A small network was trained on invented records. Each row is its activation on one of them, seen along a few directions.
Each row is followed by the record's values for the fields G, J, V, L, W.
Not every record has every field; a missing one is written missing.
The largest differences between rows may come from other fields.
In the rows, 500 means zero.
Random noise pushes rows far along 4 fixed directions. That doesn't count. These rows show it; they differ only by the noise:
[291 385 517 611 362 569 713 590 530 220 546 123 320 393 627 673 457 439
 253 690 571 562 558 393 626 380]
[545 430 653 543 388 425 331 630 548 597 457 452 362 618 498 293 246 624
 350 429 631 454 422 299 279 563]
[427 382 546 570 363 505 640 502 542 147 471 228 121 339 633 605 412 528
 263 619 584 487 413 334 428 563]
[455 408 605 653 426 465 351 773 457 698 468 392 477 736 530 296 312 567
 282 491 701 584 527 346 447 264]
[286 405 611 525 325 549 654 599 645 358 616 161 485 461 520 641 393 462
 331 669 495 441 632 306 525 600]
[539 497 627 537 398 446 248 653 511 773 471 495 550 665 469 182 159 590
 418 308 634 542 421 458 422 357]

[538 526 428 486 527 535 523 484 444 478 498 494 518 429 564 447 384 510
 514 398 519 534 431 623 613 345] : G=g1, J=j2, V=v4, L=l2, W=w1
[641 477 308 533 506 485 742 454 532 176 436 442 446 272 648 714 581 595
 569 652 388 414 446 540 644 781] : G=g1, J=j1, V=v1, L=l6, W=w1
[442 474 325 547 534 549 693 511 445 362 508 421 619 403 561 629 597 451
 583 560 466 609 559 696 809 345] : G=g1, J=j2, V=v6, L=l6, W=w1
[586 445 524 511 398 483 522 634 580 518 488 394 477 521 533 418 292 640
 562 481 449 357 433 459 495 690] : G=g2, J=j2, V=v1, L=l3, W=w2
[374 537 409 569 494 541 764 627 577 418 671 309 793 475 581 714 633 477
 528 749 349 452 718 451 709 759] : G=g1, J=j1, V=v1, L=l6, W=w2
[415 490 486 542 529 516 566 525 469 484 509 395 520 449 555 487 512 445
 449 494 504 593 488 531 558 366] : G=g1, J=j2, V=v5, L=l4, W=w2
[624 616 335 446 441 541 481 276 430 317 432 454 363 154 623 405 230 502
 632 209 479 604 172 877 715 298] : G=g1, J=j2, V=v1, L=l3, W=w1
[488 527 404 366 416 520 646 384 616 438 533 450 667 299 441 654 459 419
 701 443 305 423 520 738 708 497] : G=g1, J=j2, V=v8, L=l4, W=w1
[573 459 549 473 554 421 328 466 459 529 463 617 417 596 392 492 488 536
 526 452 493 482 458 475 395 427] : G=g1, J=j2, V=v3, L=l7, W=w2
[507 562 508 566 631 438 377 571 329 747 491 638 600 716 515 374 636 466
 459 440 614 607 555 499 534 208] : G=g1, J=j1, V=v2, L=l4, W=w2
[651 428 516 598 483 422 306 587 426 679 358 630 400 584 542 255 375 613
 444 386 615 575 344 562 423 259] : G=missing, J=j2, V=v7, L=l4, W=w1
[507 485 554 524 415 460 373 665 527 690 454 468 515 599 516 319 302 541
 511 465 548 525 503 484 487 450] : G=missing, J=j1, V=v8, L=l3, W=w2
[552 591 468 479 469 500 492 533 557 615 574 525 825 482 479 472 393 533
 621 470 396 475 561 577 607 670] : G=g1, J=j1, V=v1, L=l6, W=w1
[573 562 480 508 533 498 452 514 485 627 488 586 667 482 513 390 387 514
 581 398 476 534 538 583 634 457] : G=g1, J=j1, V=v6, L=l2, W=w1
[504 626 420 525 625 477 499 454 460 508 526 561 614 459 558 530 606 499
 550 469 464 567 472 625 604 534] : G=g1, J=j1, V=v4, L=l1, W=w2
[660 441 496 432 462 427 423 443 555 579 403 643 566 561 426 513 459 481
 630 435 399 398 491 599 415 546] : G=g1, J=j2, V=v8, L=l4, W=w2
[410 518 535 272 445 580 493 211 632 437 576 468 632 345 298 642 379 298
 726 428 359 512 528 848 645 308] : G=g1, J=j2, V=v3, L=l8, W=w1
[667 460 534 419 414 431 419 390 577 404 415 591 219 339 536 340 296 590
 527 359 490 436 231 493 283 632] : G=missing, J=j2, V=v7, L=l4, W=w2
[590 481 498 569 548 462 409 645 460 756 457 582 605 693 472 321 492 543
 493 488 501 464 559 485 496 494] : G=g2, J=j1, V=v2, L=l4, W=w1
[621 547 439 467 533 476 437 409 436 510 411 631 494 416 533 443 485 507
 595 414 468 471 423 618 565 447] : G=g1, J=j1, V=v2, L=l4, W=w1
[533 624 516 354 439 522 469 293 534 366 560 552 403 266 525 507 440 484
 587 355 427 489 347 538 473 668] : G=g1, J=j1, V=v7, L=l5, W=w2
[540 502 465 466 518 443 528 481 521 457 495 544 586 510 485 507 517 532
 614 489 422 487 538 551 544 611] : G=g1, J=j2, V=v6, L=l6, W=w2
[333 509 596 510 535 536 515 581 476 570 549 425 554 668 460 539 611 394
 390 601 608 543 634 377 437 385] : G=g1, J=j1, V=v5, L=l8, W=w2
[463 524 422 632 554 473 520 455 332 314 436 504 252 464 636 402 593 526
 340 482 649 691 380 502 451 337] : G=missing, J=j2, V=v6, L=l6, W=w2
[724 356 448 577 529 428 619 629 513 353 410 549 341 614 547 672 699 645
 429 765 517 366 587 291 324 789] : G=g1, J=j1, V=v1, L=l6, W=w1
[616 499 420 641 594 479 469 622 356 588 404 637 482 593 588 415 547 564
 458 503 597 557 517 484 544 346] : G=g1, J=j1, V=v6, L=l2, W=w1
[490 571 466 352 371 533 589 298 620 334 522 399 458 244 472 607 384 418
 682 428 414 464 418 691 657 540] : G=g1, J=j1, V=v8, L=l3, W=w2
[720 613 432 438 559 446 295 341 348 607 364 710 421 424 534 205 336 510
 561 188 572 615 243 722 538 275] : G=g1, J=j1, V=v2, L=l4, W=w1
[515 439 561 518 553 503 400 449 426 530 440 556 415 634 408 536 587 478
 491 500 551 517 526 581 419 293] : G=g2, J=j2, V=v3, L=l8, W=w1
[356 533 483 564 536 531 524 523 460 542 611 479 591 549 522 567 615 434
 413 525 558 524 661 486 599 330] : G=g1, J=j2, V=v2, L=l2, W=w1
[695 483 409 580 581 437 498 607 379 489 382 607 379 593 594 445 566 630
 443 548 598 564 450 494 455 480] : G=g1, J=j1, V=v1, L=l6, W=w1
[423 565 490 565 597 489 462 546 384 549 529 556 437 646 535 478 718 509
 371 557 577 546 496 319 416 452] : G=g1, J=j1, V=v3, L=l7, W=w2
[502 447 443 428 490 515 535 429 543 451 509 490 479 507 361 619 483 440
 593 556 403 508 503 675 586 334] : G=g1, J=j2, V=v3, L=l7, W=w2
[495 412 538 580 511 485 514 565 483 395 477 475 329 537 513 571 644 522
 378 667 518 469 502 318 416 583] : G=g1, J=j1, V=v3, L=l7, W=w2
[549 523 461 489 543 477 502 413 413 403 475 547 348 390 558 473 550 565
 487 469 494 499 317 482 486 632] : G=g1, J=j1, V=v3, L=l7, W=w1
[467 581 534 389 473 523 503 327 542 436 537 518 462 381 448 501 507 530
 495 476 420 427 406 420 388 720] : G=missing, J=j1, V=v3, L=l7, W=w1
[574 420 545 476 511 478 460 569 499 524 453 554 416 629 420 549 582 534
 453 613 484 429 556 358 379 556] : G=g1, J=j1, V=v3, L=l7, W=w1
[450 596 435 419 492 507 647 317 474 187 550 450 441 202 589 619 557 519
 564 464 374 487 457 570 554 691] : G=g1, J=j2, V=v6, L=l6, W=w1
[567 524 521 468 452 514 413 469 459 548 446 565 440 480 549 391 407 575
 470 398 524 557 390 501 474 512] : G=missing, J=j1, V=v7, L=l5, W=w1

Which values does each new row have?
[593 649 551 320 477 439 301 358 613 731 521 676 745 436 372 298 242 471
 761 247 343 432 437 684 541 573] : G=g1, J=j1, V=v2, L=l4, W=w2
[649 459 675 323 312 462 400 482 695 568 492 521 449 474 338 411 197 551
 648 412 426 305 436 453 283 808] : G=g1, J=j1, V=v8, L=l3, W=w2
[309 479 409 455 362 648 863 507 627 243 590 146 554 266 566 810 470 354
 542 655 342 472 633 579 829 588] : G=g1, J=j1, V=v8, L=l3, W=w1
[386 561 450 519 479 598 528 601 459 674 602 443 767 592 528 472 509 426
 542 495 510 625 576 563 758 307] : G=g1, J=j1, V=v7, L=l5, W=w2
[570 591 523 433 502 460 328 486 533 864 530 640 773 619 323 316 368 438
 636 338 468 508 548 668 571 328] : G=g1, J=j1, V=v2, L=l4, W=w1
[665 459 637 367 431 359 361 450 671 645 503 641 541 533 370 370 338 572
 664 377 372 269 436 431 202 951] : G=g1, J=j2, V=v8, L=l4, W=w2
[318 420 519 573 390 588 646 635 529 413 537 221 484 489 599 574 503 428
 392 677 545 547 600 429 658 432] : G=missing, J=j1, V=v8, L=l3, W=w2
[637 430 376 559 465 488 549 487 438 293 319 465 106 387 611 544 468 522
 484 523 579 566 345 608 508 347] : G=g1, J=j1, V=v8, L=l3, W=w2
[484 490 499 575 596 482 472 541 394 500 414 479 373 525 564 480 572 491
 433 517 607 607 468 567 531 330] : G=g1, J=j1, V=v5, L=l8, W=w1
[439 547 459 388 447 526 632 344 568 334 571 410 590 283 520 688 521 359
 579 548 319 433 556 635 693 562] : G=g1, J=j1, V=v2, L=l4, W=w2
[584 542 396 575 578 458 497 456 318 456 396 555 354 383 654 372 502 538
 452 405 548 596 319 614 589 400] : G=g1, J=j1, V=v2, L=l4, W=w1
[570 447 410 612 588 490 385 666 351 645 435 579 554 643 604 318 393 512
 469 438 631 616 472 602 612 152] : G=g1, J=j2, V=v4, L=l2, W=w2
[553 358 461 639 350 526 579 642 498 316 388 290 234 413 624 462 268 588
 369 564 586 523 361 518 576 353] : G=missing, J=j2, V=v1, L=l3, W=w2
[331 499 401 552 436 597 693 566 509 331 587 235 489 416 622 648 498 434
 414 606 492 521 562 487 658 410] : G=g1, J=j2, V=v1, L=l3, W=w2
[423 400 635 406 503 483 417 534 575 696 542 534 594 747 254 549 497 433
 546 582 523 459 672 506 376 364] : G=g1, J=j2, V=v3, L=l8, W=w1
[567 308 410 694 573 502 602 641 338 282 391 415 157 493 676 544 564 539
 293 652 684 607 443 478 542 224] : G=g1, J=j2, V=v4, L=l2, W=w1
[461 441 533 576 472 515 419 681 467 730 499 496 614 694 526 375 486 559
 427 555 573 562 567 400 540 447] : G=missing, J=j1, V=v7, L=l5, W=w1
[490 496 418 593 605 467 455 578 391 639 504 553 708 665 487 500 647 494
 518 539 516 621 677 589 608 305] : G=g1, J=j2, V=v6, L=l6, W=w1
[416 529 540 397 406 559 729 369 608 280 598 380 479 274 525 608 455 476
 523 588 383 408 533 472 530 760] : G=missing, J=j1, V=v6, L=l2, W=w1
